Each row below is a small network's average activation on inputs in which a field has the value named, seen along a few directions.
Values that are neighbours, or in one group, have similar rows; names and order tell nothing.
In the rows, 500 means zero.
Strong random noise was added to every row along 11 fixed directions; ignore it. To show where, here is one row again and again, with new noise each time:
[684 659 119 493 768 426 641 514 588 700 642 652 324 617 717 642 568 356
 443 620 322 495 457 213]
[681 488 292 497 469 581 372 336 705 501 530 478 340 538 613 795 419 531
 476 423 265 685 408 529]
[316 399 549 836 305 734 289 563 474 548 400 452 541 351 386 484 459 454
 650 292 712 596 647 497]
[429 553 407 423 568 710 477 527 665 520 473 524 422 436 589 532 464 382
 429 523 414 544 441 553]
[419 563 599 584 237 574 455 617 385 431 633 526 627 552 381 454 520 359
 549 676 852 394 676 454]
[508 456 479 528 311 633 319 426 628 457 520 521 517 416 455 597 521 458
 381 503 425 594 551 627]
[420 469 536 588 675 543 752 500 592 511 110 437 455 457 381 406 466 713
 448 493 414 542 244 525]
[226 663 399 672 558 705 390 512 569 581 496 733 480 436 344 600 517 638
 403 524 403 384 719 572]
[338 445 736 326 606 795 333 509 752 454 454 448 610 307 594 592 494 279
 258 212 426 654 514 898]
[532 497 507 488 379 493 725 575 466 592 308 542 448 561 358 312 457 463
 494 662 583 667 474 258]
[483 474 479 441 611 520 527 402 518 588 418 459 417 584 646 620 250 649
 806 121 465 597 402 440]
[544 283 249 603 361 455 374 354 631 313 367 625 688 383 496 893 373 660
 767 333 555 549 315 683]
[276 688 579 355 393 765 416 567 543 411 654 523 499 490 491 388 492 414
 403 734 566 270 589 635]


Dodi, 14 values:
j5: [581 393 111 843 733 515 449 474 613 630 385 538 277 352 485 643 575 671
 513 429 160 628 452 392]
j10: [305 543 740 443 912 590 723 707 543 476 308 352 537 426 491 298 627 530
 374 532 503 366 301 701]
j7: [213 783 198 404 794 609 543 633 495 677 623 844 358 541 571 490 451 532
 665 666 403 283 567 321]
j11: [555 436 798 491 335 549 336 444 480 333 525 252 552 488 474 469 461 447
 343 464 591 565 522 699]
j9: [305 571 277 637 447 536 443 501 402 448 489 633 491 537 491 698 293 688
 861 487 704 326 496 459]
j6: [359 622 739 597 661 648 616 724 466 543 396 472 399 615 328 553 467 525
 436 426 624 708 695 475]
j14: [449 476 636 453 503 518 552 513 516 545 352 510 565 498 386 600 348 496
 590 338 668 718 516 563]
j8: [593 248 399 297 182 483 418 404 586 443 406 581 513 396 396 391 484 458
 601 665 413 724 413 478]
j4: [357 558 300 374 678 821 662 677 615 613 203 503 166 379 542 170 320 273
 464 668 380 709 419 307]
j13: [466 375 385 436 520 658 294 443 683 440 424 425 512 310 595 648 417 480
 671 306 485 562 301 733]
j1: [500 516 270 518 742 482 662 627 521 482 385 504 328 500 649 531 417 493
 677 526 415 509 355 370]
j2: [707 331 646 500 387 441 499 414 535 464 347 295 492 398 446 331 656 393
 163 576 353 643 364 542]
j12: [353 656 405 413 504 482 710 576 327 408 435 508 353 547 443 176 448 732
 573 876 445 216 435 385]
j3: [517 525 396 337 772 604 747 669 531 408 290 390 316 610 746 572 175 340
 760 445 623 715 293 341]
The values of Dodi form a ring.
Going along Dodi from j3 by way of its neighbour j4, in what order are j5, j14, j2, j12 met? -> j2, j14, j5, j12
Name the neighbours of j7, in listed order. -> j8, j13
What is the length, in steps, of the shortest route from j6 to j1? -> 2

Pibe, 12 values:
y10: [643 471 455 307 592 301 679 501 503 616 445 654 600 534 651 489 448 372
 426 450 419 593 412 367]
y6: [628 564 415 493 452 457 546 493 621 452 482 585 570 453 442 683 594 389
 255 734 480 580 437 535]
y12: [331 699 491 730 592 586 425 483 455 644 623 460 380 491 509 390 640 602
 448 513 482 221 576 423]
y8: [329 639 799 619 662 780 538 623 435 504 411 271 351 569 406 385 397 522
 437 382 546 535 640 583]
y1: [629 433 471 910 765 412 674 650 446 601 413 357 493 445 436 466 782 371
 333 539 627 552 464 371]
y11: [553 311 838 328 470 314 556 406 463 449 410 296 611 514 550 356 524 661
 538 269 413 537 318 659]
y7: [507 537 618 428 436 445 454 525 426 506 617 571 514 613 495 585 414 441
 504 352 535 682 789 456]
y3: [394 582 620 698 500 625 552 606 394 517 479 447 512 601 336 489 414 537
 618 531 790 447 622 402]
y4: [740 298 448 421 265 246 497 211 389 445 385 312 439 504 530 257 453 820
 586 502 238 405 253 438]
y5: [532 476 267 401 675 511 535 591 587 562 554 621 507 493 674 591 506 209
 633 498 636 499 383 403]
y2: [382 395 720 313 472 409 476 354 636 333 324 682 756 399 218 575 577 760
 287 470 332 520 497 900]
y9: [661 526 612 563 684 518 493 505 506 578 621 118 243 597 762 477 543 442
 477 289 387 582 412 455]
The values of Pibe form a 3 by 4 grid.
Name the neighbours of y7, in listed order. -> y8, y9
Name the neighbours of y5, in listed order. -> y12, y3, y2
Name the neighbours of y10, in listed order. -> y6, y4
A value of Pibe combines one of 3 hidden first parts with one of 4 second parts; all combinations occur once.
y6 and y9 share the first part; y6 and y12 share the second. Which value has the first part of y12 and the second part of y9? -> y11
y1 and y3 share the first part; y1 and y2 share the second. Which value has the first part of y2 and the second part of y3? -> y5
